Each row below holds a small network's activations on one input, seen along a few directions.
Each table varies a few parts of the input and shows all the possible inputs, shuffled.
A made-up example of a description, with smaller parts first: values(2) and (point or ring(11) or (line(4) and ring(8))).
Shared parts are said once, and a part with two or three values counts as separate values.
In the rows, 128 means zero.

Table:
r1: [ 46 135  88 140 188 135 159  88 132 117 157 146 164 149 116 181]
r2: [124  93  90  77 128 142 150 114 138 131 136 104 168  31 140 138]
r3: [107 142 116 206 110 100 110  81 103 148  99 156 140 229 112 145]
r4: [ 65  95 133 133 166 108 193 105 155 167 164 176 135 129 126 227]
r5: [200 142 121 142  79 121 121  79 125 114  81  91  92 112 117  73]
r6: [ 85 120 137  58 199 146  64 210 156 162 164 109 125  80 121 122]
r7: [211 116 141 143  63 135 157 134 125 114  98 117  97 154 149 115]
r8: [ 89 116 126  58 239 122  50 177 185 158 155 100  90  75 137  92]
r9: [ 70 158 125 133 162 138 212 122 111 133 177 192 140 148 166 182]
r10: [211 130 154 130  81 125 150 119  97 107  73  93 130 122 144 116]
r11: [145 160 161 126  90 136  27 201 103  91 109 108  86 166 113 125]
r12: [150 171 162 208 114 109 180 140  76 133 109 190 136 219 161 145]
r13: [196 129 139 134  67 117 135 108  99  95  81  89 112 111 152 115]
r14: [191 135 118 139  57 115 121  88 114  99  90  84 102 114 133  89]
r15: [ 45 147  78 134 172 128 148  63 120 151 193 163 160 157 110 166]
r16: [147 116  74  96 148 159 144  86 156 141 158 121 147  35 104  90]
r17: [128 148 152 209 117  87 148 132  83 111  99 172 139 206 169 151]
r18: [ 53 181 123  56 144 158  32 231 138 108 205  95 164 103  97 135]
r19: [154 119 161 220 118  82 163 124 111 146 109 161 116 204 135 185]
r20: [168 145 172 116 130 123  48 204  96 150  93 132  71 170  99  87]
r21: [188 124 130 146  80 117 138 107 132 112  76  96  86 124 118  74]
r22: [151  88 107  88 119 170 181 131 168 135 171 145 139  84 141 134]
r23: [149 144 190 118 161  94  25 163 140 135  75 109  53 144 138  68]
r24: [155 102 124  80 131 164 176 124 154 129 155 135 168  67 145 141]
r25: [ 26 118 100 146 188 124 148  62 116 140 193 154 142 165 105 151]
r26: [ 39 131 101 127 168 115 178 123 118 131 152 169 159 130 162 188]
r27: [186 114 154 151  83 135 152 120 142 140  74 109  88 133 121  78]
r28: [ 95 123 149 222 124  88 109  74  93 126 118 153 131 238 118 119]
r29: [112 177 178 104  74 108  10 209 114  67 108  99 119 176  95 119]
r30: [151 102 114  81 143 146 167 118 139 127 145 108 179  44 143 136]
r31: [ 62 138 119  63 154 161  51 223 151 141 178 102 136  89 114 145]
r32: [118  93  97  93 137 150 161 109 176 154 138 121 145  47 108  92]
r33: [137  92 130 104 146 168 180 113 182 149 163 143 134  62 113  93]
r34: [137 111  71  91 124 147 142  94 142 124 166 110 157  36 119 108]
r35: [217 123 150 132  78 135 154 131 108 108  80 114 118 137 146 124]
r36: [103 133 124 203 128 101 122 102 110 114  67 139 140 220 122 156]
What do these inputs look like to the network?
Answer: values(2) and (line(4) or line(6) or ring(8))
Changing only the values(2) part turns r8 into r23. The same change can be made to r24. Which row results?
Answer: r35
Change only the ring(8) part in r5. List by row number the other rows that result.
Answer: r7, r10, r13, r14, r21, r27, r35

Table:
r37: [123 118 119 131 138 148 177  96 132 155 153 155 134 105 154 150]
r38: [116 134 133 124 109 151 118 152 126 121 128 133 156 130 115 147]
r39: [ 99 147 140 191 108  95 104 104 102 116  90 152 111 207 114 145]
r40: [107 146 155 191 146  89  86 130 100 124  96 161 109 218 129 151]
r41: [173 133 130 132  97 113 136 127 119 116 102 122 148 111 137 127]
r42: [ 92 146 168 100 157 123 135 170 125 148 157 136 140 137 138 151]
r43: [165 142 167 119 118 120 107 180 132 137 125 123 122 157 130 114]
r44: [155 122 154 100 130 116  71 152 141 137 124  84 103 133 119  86]
r45: [ 83 125  84 106 168 118 123 105 138 132 146 126 165  92 123 119]
r46: [145 141 149 124  99 129 112 146 134 113 104 117 101 111 117  85]
r47: [142 134 156 115 133 131 123 187 112 119 122 145 116 144 129 148]
r48: [176 104 136 138 104 126 170 119 145 138 112 136 127 127 130 121]
r49: [158 147 147 129  90 129 122 157 129 134 108 126 123 135 112 114]
r50: [ 74 139 130 109 178 122 113 173 134 128 156 119 134 117 132 157]
r51: [ 72 129  99 105 176 126  75 152 128 144 160 125 131 118 127 115]
r52: [115 134 108 104 128 134 156 107 133 129 156 139 137 116 144 146]
r53: [ 95 114  87 117 179 146 152  89 152 154 150 137 140  99 121 127]
r54: [169  85 119 121 107 121 126  86 144 139 118 103 103 102 121  96]
r55: [ 68 128 105 106 153 130 102 129 144 136 154 131 140 107  93 112]
r56: [ 82 128 117 112 144 131 128 140 145 123 168 119 137 122 113 137]
r57: [163 127 125 129 106 116 126 113 123 101 106 109 126 100 153  90]
r58: [102 123  96 109 151 131 144 106 146 117 173 120 140 109 123 141]
r59: [155 120 112 118 102 119 152 127 101 100 119 128 144 120 151 140]
r60: [107 112 108 126 158 142 170  95 139 137 164 129 136  96 130 158]
r61: [ 90 145 136 104 131 143 137 141 133 131 143 139 142 126 121 142]
r62: [123 142 116 189 125 102 133  79 112 112  95 147 117 213 130 137]
r63: [165 121 113 125  98 120 113 109 134 125 127  78 108 105 122  80]
r64: [150 118 122 108  95 134  70 124 132 124 119  87 102 115 101  79]
r65: [135 134 136 115  96 132 137 157 113 112 119 136 121 133 117 140]
r66: [170 121 145 140 124 144 156  93 123 127 101 116 110  95 133 103]
r67: [156 136 158 125 129 125  87 169 130 118 119 126  93 126 137  91]
r68: [111 137 137 124 130 136 103 186 117 130 121 131 144 128 148 164]
r69: [137 125 110 122 117 144 147 126 142 114 131 130 154 125 138 151]
r70: [144 112 127 152 124 158 165 111 129 143 126 145 152 106 139 158]
r71: [169 110 129 134 126 151 183 110 119 132 123 142 125 130 140 138]
r72: [127 131 134 211 134 109 150  60  98 140  95 159 117 192 127 146]
Changing only one part turns r37 into r42. The same change can be made to r70. Which row results?
Answer: r68
What do these inputs look like to the network?
Answer: line(4) and (point or line(8))
Start at r55 and move only the line(8) part, one step at a time. The first step leads to r56. Which rows follow, in order?
Answer: r61, r38, r65, r49, r46, r64
Which other rows agree with r57 in the line(4) part? List them by row number.
Answer: r41, r45, r52, r58, r59, r62, r63, r69

Table:
r73: [ 84 120  98  53 165 171 121 149 166 154 199 123 148  52  98 129]
r74: [ 96  94  77  78 194 148 140  89 177 153 183 110 151  41 123 118]
r75: [214 144 176 143  70 114  72 164 113 113  59  95  72 159 130  76]
r76: [124 125 128 181 125 113 183 102 102 124 107 163 138 177 142 171]
r77: [109 135 122 173 137 109 153  84 105 132 123 155 131 178 133 135]
r78: [ 87 131 103  50 177 156  97 174 156 128 182 108 153  45 123 114]
r79: [101 127 134 166 133 105 126 118 113 132 125 150 146 179 126 168]
r80: [119 136 129 181 127 108 169 102 105 139 114 158 138 175 142 149]
r81: [ 96 136 125 168 138 117 134 110 124 126 142 153 120 189 119 134]
r82: [206 139 138 161  39 112 119 100 104  91  62  98 101 146 118  87]
r83: [ 88 141 135 165 144 108 115 112 115 128 130 138 126 177 124 151]
r84: [132 103 122  48 143 162 162 169 162 131 178 112 149  36 145 144]
r85: [104 132 110  43 153 169 114 173 154 133 179 114 155  41 131 130]
r86: [238 150 189 133  64 111  60 176 115  95  42  81  54 154 140  64]
r87: [203 136 151 155  76 107  80 129 102 102  57  97  91 155 124  81]
r88: [108 131 134 165 120 117 144 123 107 126 125 154 142 182 131 168]
r89: [119 129 140 172 116 117 171 120 110 138 109 169 136 179 150 168]
r90: [ 77  95  94  69 182 161 144 109 175 158 186 128 153  40 106 118]
What do these inputs look like to the network?
Answer: line(4) or line(6) or ring(8)
Start at r86 and move only the line(4) part, one step at a time. The first step leads to r75. Which rows follow, in order?
Answer: r87, r82

Table:
r91: [122 123 126 138 124 125 146 104 110 121 107 140 137 145 139 151]
r92: [120 126 139  75 159 145 113 187 158 129 160 122 138  91 126 123]
r93: [133 120 131 146 109 128 165 109 111 131 112 149 143 152 139 150]
r94: [122 121 109 160 127 120 170  90 124 129 130 139 150 136 142 144]
r95: [102 131 118  86 143 150 117 159 150 124 171 121 141  80 123 118]
r96: [106 119 102 110 144 139 147  95 142 133 150 122 139 104 115 133]
r97: [137 114 119 155 119 122 196 100 135 126 141 152 152 140 142 154]
r98: [113 167 145 164 133 102  65 134 105 126 118 130 101 199 114 111]
r99: [ 95 144 108  77 144 149  97 151 138 123 169 112 139  77 116 110]
r100: [108 147 130  74 162 143  93 175 145 131 159 115 136  86 121 114]
r101: [102 109 102 118 149 130 154  96 143 146 151 123 127 107 135 149]
r102: [121 131 152 160 114 105  99 147 108 111 100 131 118 183 125 141]
r103: [123 147 154 152 128 115  79 153 109 128 119 132 106 199 117 119]
r104: [238 117 152 119  60 129 104 138 126 113  62  75  84  95 139  68]
r105: [125 146 130 152 122 125 126 126  99 118 101 144 118 166 129 137]
r106: [117 108 101 124 152 130 160  92 122 142 141 132 145 101 136 158]
r107: [141 134 143 163 111 116 151 133 112 122 106 152 123 180 134 144]
r108: [108 121 121 113 147 143 133 128 160 146 158 139 136  94 114 122]
r109: [235 121 151 126  63 135  90 135 125 106  54  76  94  91 128  52]
r110: [118 107 105 136 146 119 174  90 126 152 145 138 137 111 144 154]
r111: [133 127 164 165 109 106 123 152 120 113 109 143 119 187 129 152]
r112: [100 134 113 104 149 142 112 121 148 145 155 129 134  92 108 114]
What do these inputs look like to the network?
Answer: values(2) and (point or line(10))
Changing only the values(2) part turns r106 into r110. The same change can be made to r109. Which row results?
Answer: r104
Change only the line(10) part in r106. List by row number the other rows that result.
Answer: r91, r94, r96, r98, r99, r100, r102, r105, r112
